These are the activations of a small neural network, seen along a few directions. Each row is one input.
Each table varies a few parts of the input and shows all the possible inputs, shuffled.
A made-up example of a description, with smaller parts first: one of 4 places along a line, together with either a single point or one of 9 places around a ring or (one of 3 separate values, together with one of 5 places around a ring).
Shared parts are said once, and a part with two or three values counts as separate values.

Other details of the inputs shift rows strongly along three fixed directions, in all tables alike. That doesn't count.

Table:
r1: [  9  12  -4  20  13 -11  28  24   4  16  12]
r2: [-25  -5  -1 -58 -20   6 -83 -16  -8 -37 -27]
r3: [ 34 -12 -44   1 -15   9 -69   7  44  23 -47]
r4: [-33 -57  64 -44   1  -8  -7   2  19 -15 -33]
r5: [ 17  55 -51  21  -2  15 -12 -10 -21  -1  49]
r6: [ 15  41 -33  17   6  -3  -7  -5 -11  -4  11]
r7: [ 41  27 -41  52 -28  13  17  19 -13   4  19]
r8: [-16 -21  23 -10  -2   9  59 -23 -25   6  29]
r9: [ 25  16 -29 -13   4 -16 -60  43  17 -11 -29]
r10: [ 30 -10 -10  42 -15  -8  -5  57  31  -8 -53]
r11: [  3 -13  26  31  31 -17  68  17  11  18   3]
r12: [-32 -16  42 -17  31  -4  49 -26 -18  14  44]
r13: [-18  -8  18  -8 -16  13  11 -13 -11  -2  25]
r14: [ 23 -40  29  34   4 -14  80  18 -14  19   4]
r15: [ -8  13 -10 -17 -26  24 -17 -24 -24 -10  38]
r16: [  9 -43  24  13   5  -5  55 -39   9  62   2]
r17: [ 22 -33  -6  18  -4 -10 -30  12  50  38 -65]
r18: [-35  20  14 -25  10  13   5 -33  -3  -2  43]
r19: [-20  43 -27  -4   3  17 -16 -11  -3  -5  33]
r20: [-16   0  24  -5  19  -4  21  -8  11   1  14]
r21: [-30  41  -9 -29  -2  22 -26 -40 -16  -8  62]
r22: [ 32  28 -41  12   7 -19 -49  40  12 -12 -46]
r23: [  0  -8   9 -10  23 -27 -32  31  22 -11 -53]
r24: [ -7 -49  37   1   5 -12   8  26  19 -10 -44]
r25: [-40 -43  40 -65  -7   0 -60  -4   4 -27 -23]
r26: [-13  50 -21  -3  -2   9 -16 -21  -6  -5  27]
r27: [-52   3  34 -51  20  -1  -4 -44 -12  -7  25]
r28: [ -4  41 -34 -15   4  12 -14 -14 -12  -6  32]
r29: [  6 -11  30  35  32 -27  80   9   3  22  -3]
r30: [10  9 14 32 17 -9 65  4 -3 23 36]
r31: [ 11  11   9   3  14 -18  23  -5  -2   4   3]
r32: [ 45 -31  26  16  25 -46  24  61  31  12 -46]
r33: [-21 -14  17   6  -2   4  24 -13 -17  -3  -3]
r34: [ 54 -35   2  45  -5 -30  40  81  17  16 -55]
r35: [ 20 -27  19  55   0  -9  76  27  -5  19   1]
r36: [ -3  48 -47  40 -28  30  -4 -22 -25 -11  29]
r37: [ 28 -46  35  11  -1 -34  21  38  17  -3 -65]
r38: [ 13  36 -41   9  11   7  -5   4  -8  -3  15]
r39: [ -4   0 -23 -10 -19  12 -74  21   3 -27 -26]
r40: [-30 -10  10  -1  -5  19  13 -16 -14  -7  15]
r41: [-31 -46  31 -70   2   2 -55 -14  -3 -35 -32]
r42: [ -5  -1 -21  27 -11  30  14 -41  16  49  28]
r43: [-17 -31  40 -16  -6 -11   5   3   8  -9 -32]
r44: [ -9 -14   8 -10  -5  13  16 -23 -19 -12  15]
r45: [  0  -3 -25 -10 -17  30 -30 -54   1  38  37]
r46: [ -6  60 -53  27   2  25  -8  -8 -11  -1  41]
r47: [ 25 -13 -37  11 -19   9 -77  13  46  28 -40]
r48: [ 49  54 -55  50  -7  -1  14  36   0  15  21]
r49: [ -6  19 -21 -31 -31  13 -73 -11  -7 -32 -17]
r50: [  0 -36  13 -30  -5  -6 -45  19  -1 -20 -34]
r51: [ 35  54 -43  40  -3  -6  21  15  -5  12  12]
r52: [  2  -9   2  11  -6  -1  25  -4 -22  -1  -5]
r53: [-18  -6  21 -33  26  -2  15 -31 -11  -6  26]
r54: [ -1  13 -12  15 -24  19  -9  -6 -10  -9  22]
r55: [-18 -14  43 -27  28  -6  58 -37 -12   7  40]
r56: [ 11  45 -35   8   1  -3  -5   1 -11   1  12]
r57: [ 14  28 -22   2   3 -15 -60  26  27 -19 -42]
r58: [-11 -10  11 -49  19 -11 -53   1   1 -16  -7]
r59: [-20 -25  30  12  -1   5  62  -1  -7  11  12]
r60: [ 26 -29  13  13  -5 -11  24  27  11  -5 -33]
r61: [ 15  39 -45  55 -26  14  21  16 -12   5   4]
r62: [-30   8  22 -51  15   8  10 -46 -15  -5  46]
r63: [  8  35 -30  22   5   5 -12   7  -2  -1  24]
r64: [-29 -55  66 -38   3 -17  -8  -9  11 -19 -42]
r65: [-35 -21  33 -56  -9  18   1 -46 -19 -17  27]
r66: [ 12  -7  -9   2 -14  -5 -29  10  -4 -19 -35]
Description of these inputs: one of 6 places around a ring, together with either a single point or (one of 2 separate values, together with one of 5 places around a ring).
Question: The inputs of r39 and r41 match in every part but the place on the ring of 6. If r35 is changed in the same way as r39 into r41, which row does it become?
Answer: r44
Question: The inputs of r37 and r7 match in every part but the place on the ring of 6. If r22 is changed in the same way as r37 into r7, which row does it become?
Answer: r58
Question: Change only the choice among 2 separate values in r43. List by row number the other rows that result.
Answer: r26
Question: A walk changes only the place on the ring of 5. It starts at r5 and steps to r32. List the rest of the walk in order.
Answer: r48, r9, r58
Question: A walk changes only the place on the ring of 6. It starts at r3 and steps to r16. List the rest of the walk in order.
Answer: r17, r42, r47, r45

Table:
r67: [-30  14 -26 -10 -19  23 -56 -27   4 -18 -16]
r68: [-11   9  21 -25  18 -20  -1 -19   0  -5  -7]
r69: [  6  33 -36  13 -31   5 -45  23  -1 -36 -26]
r70: [ 32  -1   2  63  14 -27  90  40 -19   8 -10]
r71: [ 32 -14   7  46 -13 -11  79  -4 -11  28   0]
r72: [ 23   3  11  -8   6 -22   4  13  -5 -15 -25]
r73: [ -3 -12  23   5  28 -29  -2  29  11 -11 -48]
r74: [  6 -16   4  -1   8  -9  49 -25 -28  16  12]
r75: [ 18 -44  17  48   4  -7  64  37  20  31 -10]
r76: [  7  54 -49  36 -26  24   1 -44 -14  16  33]
r77: [ 15 -19  -1  -5 -13  -2 -31   9  26  11 -10]
r78: [ 29  64 -75  46 -28  28 -39  -6  15  19  17]
r79: [ 37 -34  -5 -16   4 -20 -35  46  14   0 -54]
r80: [-39 -26  20 -70  25  -1 -46 -44   9   2   3]
r81: [ -4 -21   8  26 -12   7  49 -10 -17   4  -3]
r82: [-53 -11  44 -36   7  -1   1 -33  -1 -19  -2]
r83: [-42   6   8   8   1  39  33 -58 -16  18  60]
r84: [-32  10  10 -25   4  22  22 -35 -43 -16  70]
r85: [ 26  25 -55   6  -5  13 -45  11   2  10  11]
r86: [  0  -9  14   5  29 -25  -8  43  29  -3 -36]
r87: [  6 -28  26  -7  -8 -11  -2  46   9 -15 -33]
r88: [-28 -30  50 -79  18 -16 -30 -14  11 -14   9]
r89: [-35  40 -16  -6  -9  29 -24 -23   1 -10  35]
r90: [-51 -32  48 -79  -1   0 -84  -1  20 -35 -17]
r91: [ 19 -39  66  16  45 -46  92  33  25  39 -21]
r92: [-23  18   1  -9  15  16  39 -70 -38  21  49]
r93: [ 15 -17   0  -8  16 -20 -43  62  30 -19 -41]
r94: [ 51  41 -47  10 -15  -1 -51  45   4 -20 -16]
r95: [ 56  45 -76  55 -44  21 -21  22  -2   8  11]
r96: [-29  -8   4   0 -19  38  40 -46 -37   7  65]
Question: What is each input in this table made of?
Answer: one of 5 places around a ring, together with one of 6 places around a ring
Question: The inputs of r70 and r93 match in every part but the place on the ring of 5. If r74 is changed in the same way as r70 into r93, which row does it become?
Answer: r85
Question: A walk changes only the place on the ring of 5. It starts at r67 and steps to r83. List the rest of the walk in order.
Answer: r75, r96, r81
Question: Change only the place on the ring of 5 in r82. List by row number the other rows that result.
Answer: r69, r87, r89, r90
